These are the activations of a small neural network, seen along a few directions. Each row is one input.
In each table, some parts of the input vary, and every possible input appears once, in random order.
A made-up example of a description, with smaller parts first: values(2) and (point or ring(11) or (line(6) and ring(8))).
Shared parts are said once, and a part with two or three values counts as separate values.
(in the rows, 128 means zero)

Other details of the inputs vary at random and push rows far along two fixed directions, the same in every table; ignore that.

Table:
x1: [121 120 160  88 130 172 167 155 129 135 113]
x2: [114 142 182 129 134  50 106 142 112 145 135]
x3: [143  74 135  96  87 169 148 161 136 142  97]
x4: [167 141 195 158 125  90  96 107  94 140 135]
x5: [119  79 151  90 147 176 144 140 128 160 100]
x6: [167 143 160 140  92  59 126  97 109 152 131]
x7: [ 85 147  95 147 148  81  80  98 128 108 176]
x8: [110  99 155  86 142 158 156 153 140 150  84]
x9: [ 99 182  93 168 120 100  88 120 107  81 159]
x10: [101 155 169 148 128  62 100 144 121 165 141]
x11: [120 112  87 114 109 153 157 159 118 179 122]
x12: [163 162 191 159 110  96 106 123 101 129 119]
x13: [137 132 176 154 129  80  96 134  73 141 151]
x14: [156 105 112 130 115 160 177 131 149 177  99]
x15: [147 141 102 170  98  80 103  86 164  91 158]
x16: [114 165  62 103 153 155 138  85 167  46 150]
x17: [129  92 150 106 136 196 146 143 103 150  99]
x18: [125 117 150 115 124 191 153 151 109 127  88]
x19: [153 105 131 148 150 193 151 135 137 152 104]
x20: [ 99 154  90 166 137 101  80 105 102  90 174]
x21: [137  87 117 119  96 165 139 193 132 184 117]
x22: [147 130 163 137  91  44 122 131  86 161 147]
x23: [139  97 132 131 163 175 149 127 160 167 106]
x24: [129 116 132 128 158 161 162 138 172 157  94]
x25: [ 90 185 105 144 129  88 105 117 128  92 180]
x26: [ 96 147  42 118 145 163 120 116 122  37 137]
x27: [139 134 141 125 145 177 173 141 163 147 117]
x28: [108 129  39 105 174 157 110  65 170  53 138]
x29: [102 150  52 103 167 140 123  77 180  56 122]
x30: [136  92 121  91 102 157 172 137 118 157  96]
x31: [174 126 169 146  79  69 101 120 130 132 136]
x32: [150 118 165 139  81  56  97 150 103 141 152]
x33: [ 83 116  30  98 180 145 111  97 145  58 155]
x34: [128 158 189 130 120  70 120 151 100 134 157]
x35: [152 129 137 150 136 193 159 149 144 144  90]
Each input here is: line(5) and (values(2) or ring(5)).
The inputs of x7 and x23 match in every part but the line(5) part. If x20 is changed in the same way as x7 into x23, which row does it become?
Answer: x19
Which other rows does x31 become when the values(2) part takes its other values? List them by row number.
Answer: x6

Table:
x36: [132 113  68 110 135 223 153 146 123  99 108]
x37: [124 132  77 128 140 112 111  72 163  66 141]
x38: [131  97 133 104 111 139 146 160 105 161 111]
x39: [ 94 145  69 141 166 125 114  88 143  70 155]
x40: [111 156 174 135 128  53  99 111 102 127 159]
x41: [129 180 183 169 126  70  89 105  90  99 153]
x42: [138 112 122 128 114 151 141 169 123 166 113]
x43: [139 104 224 123 134 120 122 172 105 202 111]
x44: [159 102 194 142 106 124 135 171  95 214 115]
x45: [148 162 163 171 110  53 107  98 136 132 147]
x46: [123 127 145 123 147 153 138 165 131 171 107]
x47: [115 156  69 125 127 103 121  80 166  55 157]
x48: [127 107 133 114  99 146 147 171 119 165 112]
x49: [113 169 179 149 119  43  97 121 110 123 168]
x50: [137 112  93 107 139 227 166 125 149 106  85]
x51: [107 126  58 128 124 111  98  94 134  62 158]
x52: [130 100  74 108 153 208 164 118 170 128 100]
x53: [147 106 145  99 126 143 157 138 139 157 104]
The inputs of x36 and x50 match in every part but one. If x38 is changed in the same way as x36 into x50, which row does it become?
Answer: x53
What do these inputs look like to the network?
Answer: values(3) and (point or ring(5))
Which other rows does x49 become when the ring(5) part takes its other values? List them by row number.
Answer: x39, x40, x43, x46
